These are the activations of a small neural network, seen along a few directions. Each row is one input.
Each table varies a few parts of the input and shows all the possible inputs, shuffled.
Descriptions start from the smaller parts, as in this example, which fits no table here: values(2) and (point or line(9) or (line(6) and ring(8))).
Shared parts are said once, and a part with two or three values counts as separate values.
(in the rows, 128 means zero)

Other details of the inputs shift rows strongly along two fixed directions, in all tables alike. That doesn't count.

A family of inputs:
x1: [143 106 104 125 144 115 120 129 142 114 135 111]
x2: [128 151 127  98 118 119 108  77 128 111 121 129]
x3: [108 110 156 226 179 117 192 240 159  31 130 160]
x4: [139 109 128 125 107 117 115 104 132 113 114 146]
x5: [147 120 116 113 144 127 110 115 131 125 155 122]
x6: [121 144 115  97 144 120  89 108 126 109 121 119]
x7: [116 141 123  96 135 124  98 101 124 102 130 122]
x8: [130 119 120 127 129 116 100 100 116 107 132 131]
x9: [147 138 123  95 122 120 134 101 145 112 127 102]
x10: [120 123 134 153 102 135 175 142 112 222 130 114]
x11: [107 168 123 143  82 217 183 146  94 226  88 113]
x12: [128 119 111 123 141 117  94 113 114 117 128 129]
x13: [149 114 115 117 115 115 135  89 146 124 137 116]
x14: [ 89 141 144 129 106 149 159 171 101 223 103 140]
x15: [119 100 145 245 192 117 159 240 152  48 149 176]
x16: [138 104 110 120 134 120 127 118 140 111 145 111]
x17: [122 145 126  98 129 121  98  93 126 106 124 119]
x18: [138 128 112  86 146 125 128 123 142 106 134 105]
x19: [108  79 136 231 193 118 182 238 156  45 141 171]
x20: [123 116 113 115 142 123 101 108 112 120 135 135]
x21: [154 129 128 132 121 120 124  97 140 121 151 131]
x22: [117 126 172 236 182 122 179 230 162  35 141 177]
x23: [146 120  98 120 118 190 116  90 127 106 104 108]
x24: [119 126 128  97 122 127 105 127 133 101 116 128]
x25: [146 121 120 124 136 124 111 117 134 111 159 122]
x26: [123 128 121  96 131 123  95 132 135 109 106 123]
x27: [126 100 125 124 123 124 106 131 125 109 123 138]
x28: [133 123 123 129 122 117 106  92 115 118 129 135]
x29: [102 118 140 161 103 139 152 175  91 233 104 142]
x30: [103 119 149 164  89 139 160 162  93 224 108 144]
x31: [124 116 117 125 135 120 100 109 115 104 138 134]
x32: [107 140 143 164  92 133 163 124  86 223 121 150]
x33: [126 133 136 109 112 123 115 118 137 109 106 133]
x34: [120 165 141 131 120 145 153 154 109 228 131 114]
x35: [118 141 117  81 143 126  94  96 122 114 128 120]
x36: [147 147 135 106 139 125 111 111 145  98 145 112]
x37: [151 125 129 138 128 120 120 110 139 118 150 128]
x38: [119 125 139 166  97 135 188 145 112 230 127 123]
x39: [107 123 150 165  82 139 164 153  96 229 105 148]
x40: [148 122 127 137 135 120 115 117 138 109 153 124]
x41: [116 149 129 129 118 138 171 163 112 216 118 106]
x42: [137 130 117  96 137 123 129 123 143  96 138 103]
x43: [140 145 131 103 142 129 113 120 141 103 151 115]
x44: [124 148 129 105 125 120 105  91 127 108 121 126]
x45: [155 156 136  96 122 126 120  86 144 120 141 118]
x46: [129 135 135 107 108 121 121 111 138 105 105 140]
x47: [144 146 124  83 146 132 108 109 138 121 147 110]
x48: [152 141 122  90 115 118 139  90 145 112 127 107]
x49: [123 129 132 104 119 123 106 123 137  98 109 127]
x50: [125  98 122 119 133 127 107 135 124 118 120 142]
Each input here is: values(2) and (point or (line(4) and line(6))).
The inputs of x31 and x7 match in every part but the values(2) part. If x12 is changed in the same way as x31 into x7, which row does it become?
> x6
The inputs of x47 and x5 match in every part but the values(2) part. If x11 is changed in the same way as x47 into x5, which row does it become?
> x23
Which other rows does x29 become when the values(2) part takes its other values? List them by row number.
> x26
Which other rows does x1 become when the line(6) part takes its other values? List them by row number.
> x10, x13, x16, x19, x38

A family of inputs:
x51: [136 121 124 130 130 127 130 130 134 119 129 127]
x52: [131 128 123 131 131 136 132 127 135 116 126 124]
x53: [130 124 130 133 137 117 122 126 130 123 141 131]
x54: [126 138 132 121 134 126 125 134 131 116 128 127]
x55: [125 128 125 124 139 129 124 134 129 119 132 124]
x56: [130 126 128 133 138 116 119 126 128 124 141 132]
x57: [135 119 127 128 130 126 127 130 134 119 131 124]
x58: [128 136 134 123 130 128 130 132 135 114 125 125]
x59: [132 121 125 128 135 124 123 133 131 122 134 127]
x60: [131 126 123 126 132 130 133 131 134 116 125 124]
x61: [ 98 128 141 152  94 133 139 135  86 214 101 149]
x62: [131 124 124 129 139 125 120 134 129 124 137 129]
x63: [131 122 129 132 133 115 126 125 131 122 138 131]
x64: [130 126 123 128 130 133 132 129 135 116 126 123]
x65: [135 122 127 133 128 118 131 123 133 120 135 131]
x66: [137 123 123 134 128 132 129 127 134 118 130 126]
x67: [132 120 125 128 134 124 126 132 132 121 133 127]
x68: [130 138 131 128 129 135 131 126 137 113 124 127]
x69: [127 126 124 124 136 127 129 133 131 118 128 124]
x70: [136 121 124 132 127 130 130 128 135 119 130 126]
x71: [ 95 126 138 149  92 144 139 144  87 215 100 146]
x72: [129 137 131 124 129 129 132 131 136 114 123 127]
x73: [124 138 133 122 137 127 123 134 130 116 130 127]
x74: [132 122 129 132 132 116 128 124 133 122 137 131]
x75: [134 121 131 133 128 117 128 124 132 120 136 129]
x76: [135 122 128 136 125 121 131 122 133 119 136 130]
x77: [139 140  95   7  69 138  54  10  95 196 105  88]
x78: [126 129 123 125 141 128 122 135 128 120 132 125]
x79: [126 136 132 121 133 127 129 132 136 116 125 127]
x80: [ 88 140 147 145  94 148 148 152  88 210  96 154]
x81: [127 127 124 124 137 127 126 134 130 118 129 124]
x82: [104 145 148 158 121 137 169 171 113 182 120 138]
x83: [129 137 132 126 128 131 132 129 138 113 124 126]
x84: [132 128 124 132 132 139 133 124 132 115 127 124]
x85: [136 125 127 139 126 124 131 121 132 119 136 131]
x86: [130 125 125 124 132 130 130 131 133 116 127 122]
x87: [137 125 129 140 127 126 132 119 129 118 137 132]
x88: [131 139 133 129 130 138 133 124 134 112 125 127]
x89: [133 120 125 127 133 125 127 130 135 121 131 127]
x90: [128 126 124 125 135 129 130 132 134 118 127 125]
x91: [139 123 125 135 129 135 131 124 131 117 130 127]
x92: [131 123 129 132 134 115 123 125 130 122 139 131]
x93: [125 140 130 122 138 126 121 134 129 117 131 128]
x94: [130 122 126 129 138 125 122 133 130 123 136 128]
The inputs of x81 and x54 match in every part but one. If x77 is changed in the same way as x81 into x54, which row does it become?
> x80
What do these inputs look like to the network?
> line(4) and (point or line(10))
Which other rows does x83 become when the line(10) part takes its other values? List them by row number.
> x54, x58, x68, x72, x73, x79, x82, x88, x93

A family of inputs:
x95: [144 128 123  94 158 122  95 115 157  35 146 128]
x96: [137 124 108 111 174 121  92 131 154  30 133 116]
x97: [153 119 119 104 143 133 107 104 160  32 138 126]
x98: [126 116 140 161 134 121 143 160 117 170 152 142]
x99: [115 133 140 141 113 141 174 145 125 161 121 131]
x100: [121 117 133 143 126 109 146 146 115 186 143 132]
x101: [106 135 138 146 138 132 156 183 126 157 117 130]
x102: [147 123 114  98 163 125  85 130 157  40 134 118]
x103: [130 106 130 159 115 119 159 140 122 175 136 134]
x104: [136 130 115 102 169 117  99 110 153  26 145 124]
x105: [118 128 131 148 120 144 165 163 127 160 108 124]
x106: [124 152 151 146 123 129 145 152 121 170 134 135]
x107: [153 158 117  52  69 129 117  40 114 224 119  83]
x108: [113 154 145 156 130 125 152 150 117 169 132 129]
x109: [118 123 131 158 135 119 145 144 108 181 149 131]
x110: [116 133 128 163 128 152 163 164 122 149 114 123]
x111: [118 136 118  47  59 147  58  41  83 222  92 121]
x112: [141 160 107  48  79 154 123  39 104 218 126  80]
x113: [156 114 110 108 148 136  96 118 162  34 125 117]
x114: [149 130 123  97 151  93  90 103 161  44 137 120]
x115: [159 162 121  59  69 143 112  43 112 225 126  88]
x116: [104 141 146 134 129 129 164 161 122 161 128 134]
x117: [126 111 127 178 126 127 159 143 115 162 142 136]
x118: [ 60 108 154 243 143 140 162 221  90 121  87 209]
x119: [ 61  95 163 225 128 120 159 230 101 112  83 201]
x120: [157 128 115 117 143 116 101  87 157  42 134 116]
x121: [169  92 108 117 143 112  89  92 155  51 154 126]
The inputs of x121 and x103 match in every part but one. If x115 is changed in the same way as x121 into x103, which row does it become?
> x107
What do these inputs look like to the network?
> values(3) and (point or (values(2) and line(4)))
Which other rows does x101 become when the values(2) part takes its other values? List them by row number.
> x105
Which other rows does x100 become when the line(4) part takes its other values? List them by row number.
> x101, x114, x116
